These are the activations of a small neural network, seen along a few directions. Each row is one input.
Each table varies a few parts of the input and shows all the possible inputs, shuffled.
Descriptions start from the smaller parts, as in this example, which fits no table here: ring(5) and (point or ring(9) or (values(3) and line(6))).
Shared parts are said once, and a part with two or three values counts as separate values.

A family of inputs:
R1: [ -7  -6 -16 -23  -4 -23  -7  17   8 -28   5  23  12  -7  -6   0   4  14]
R2: [ -4 -14 -31  -1  -9  20   6  17  20 -26  25 -29 -12 -18  13   9 -19  10]
R3: [  7 -19 -11  -4  -4  26   4  -1 -16 -12  15 -39 -21  -3 -18   7 -29   1]
R4: [ -4   7 -20  21  -5  21  10   6  25 -14  24   1   8 -13   1  -2 -16   5]
R5: [ -1  17  87  19  19 -16 -11 -22   4  71 -64  24  -2  36  36 -24  64 -26]
R6: [  3  15 -20  -3  -4   5  -2  -3  14 -12  18  19   9 -17   4  20   2   4]
R7: [ 15   9   0  -7   3  10  -3 -19 -23   4   9   6   1  -5 -26  19  -8  -3]
R8: [  8   1   1  18   2  26   8 -10 -12   2  15 -12   0  -1 -29  -4 -26  -1]
R9: [-10  -7 -40  -6  -9 -18   7  18   3 -21  11 -13   0  -5  12   1 -15   8]
R10: [ -3 -13 -19  -8  -4 -12   9   4 -34  -6   0 -24  -9   5 -20   2 -25   4]
R11: [  4 -12   4 -26   3 -18  -8   1 -29 -12  -4  10   4   5 -35  -2  -6   7]
R12: [ -8  23  65  21  13 -20 -13  -9  40  55 -54  34   9  25  70 -27  74 -21]
- The inputs of R4 and R8 match in every part but one. If R2 is changed in the same way as R4 into R8, which row does it become? => R3
- What is each input in this table made of? => values(2) and (point or ring(5))
- Change only the values(2) part in R10. List by row number the other rows that result. => R9

A family of inputs:
R13: [ -1  -3  54  29  21   1   3   7  21  33 -20   0  10  18  26 -51  18 -10]
R14: [  8  -6   8  22  -3  44  13 -28 -34  22 -10 -52 -32   0 -20  15 -24  -2]
R15: [-14 -35 -34 -49 -15 -38  -6  28 -13 -45   9 -17   2  -7   0  -2 -10  18]
R16: [ -9  31 -18   6  -3 -50   6  -5   3  15 -14  36  17  18  25  -8   8 -11]
R17: [  6  11 -16  34   9  24  11   9  28 -10  37  15  18 -30 -11 -11 -23  16]
R18: [ 14 -15   3 -25   9 -10  -5 -14 -78   6 -12 -17  -6   0 -47   7  -8   6]
R19: [ -7  14 -14 -20   4 -50 -12  -2 -15   8 -29  29  20  -7  28  15  39   5]
R20: [ -6 -18  48 -24  12 -28 -27   3 -10  11 -45  24   9  16   1 -22  48   6]
R21: [ -7 -14  58 -12   8  -2 -12   9  17  21 -36   6 -15  19   8   1  46  -4]
R22: [ 23  15   2  25  16  24  -3 -14  12  11  32   1  23  -1   7 -19 -11 -15]
R23: [ 16   3  -7   7   7 -12   7 -18 -60   9  -7 -12 -10  18 -53 -16 -36 -10]
R24: [-19  24  -3  26 -16   8  12  -8  25  28 -15  -6  -9  -5  57  22  26 -10]
R25: [-16   4  -2  21 -20  52  13  -3  39 -13  29   6  -5 -30  -4  30 -14  11]
R26: [ -7  28 -13  35  11 -16  15   5  15  34  -3   2  24   0  51 -13  16  -8]
R27: [-14 -30 -31 -34 -10  -9   2  33  11 -38  10 -34 -26  -4   9  19 -11  11]
R28: [-14 -22 -33   3 -22  20   5  19  24 -31   8 -46 -39 -10  32   0 -27  10]
R29: [ -5 -18 -52 -13 -15 -36   5  24   1 -43   9 -10  -7  12  -5 -30 -32   5]
R30: [ -3  15 -16   3 -12  -7   8   4  15 -27  30  45  22  -7 -37   0 -29  10]
R31: [ 12  12   2  18  -7  55  -7 -29  20   1  12 -10  -7  -6  11  14   9 -14]
R32: [ -4 -23 -38  12  -2  -7  11  35  16 -20  27 -37  -2  -4  25 -31 -40   8]
R33: [-10  16  -5  -8   1 -23   1   4  11  20 -20  11  -6  -3  36  38  37  -6]
R34: [ 19   3   7 -37   2  -8 -26 -16 -18 -10  13  28  22  -4 -13  11   9  -4]
R35: [ 12 -14  12 -13   8  15   8 -11 -50  17  -5 -33 -28   5 -39  32 -14  -1]
R36: [ 17  20  -5  -2   0  -5 -11 -20  -3  -9  19  30  22  20 -20 -12 -11 -18]
R37: [-14  -6  62  22  -9  28   1  -4  31  27 -33 -12 -18  16  30 -15  34 -10]
R38: [ -7   1  -4 -16  -5  23   5  12  24 -21  24  22  -1 -28 -25  44  -2  16]
R39: [ 21   6   9 -22   5  20 -15 -13   8  -2  16  11  -6  -3  -7  30  10 -12]
R40: [ -8   0  36   8  10 -23  -9  -1   5  10 -41  26  11  39  -5 -46  27  -9]
R41: [ 21   0   0  32  22  16  13 -13 -43  29   2 -42  -6  -1 -27 -21 -39  -5]
R42: [ -2   0 -12 -28  -5  -4  -7   7  -3 -33  15  38  25 -31 -33  21   2  27]
- What is each input in this table made of? => ring(5) and (values(2) or line(4))
- The inputs of R22 and R39 match in every part but the ring(5) part. If R13 is changed in the same way as R22 into R39, which row does it become? => R21
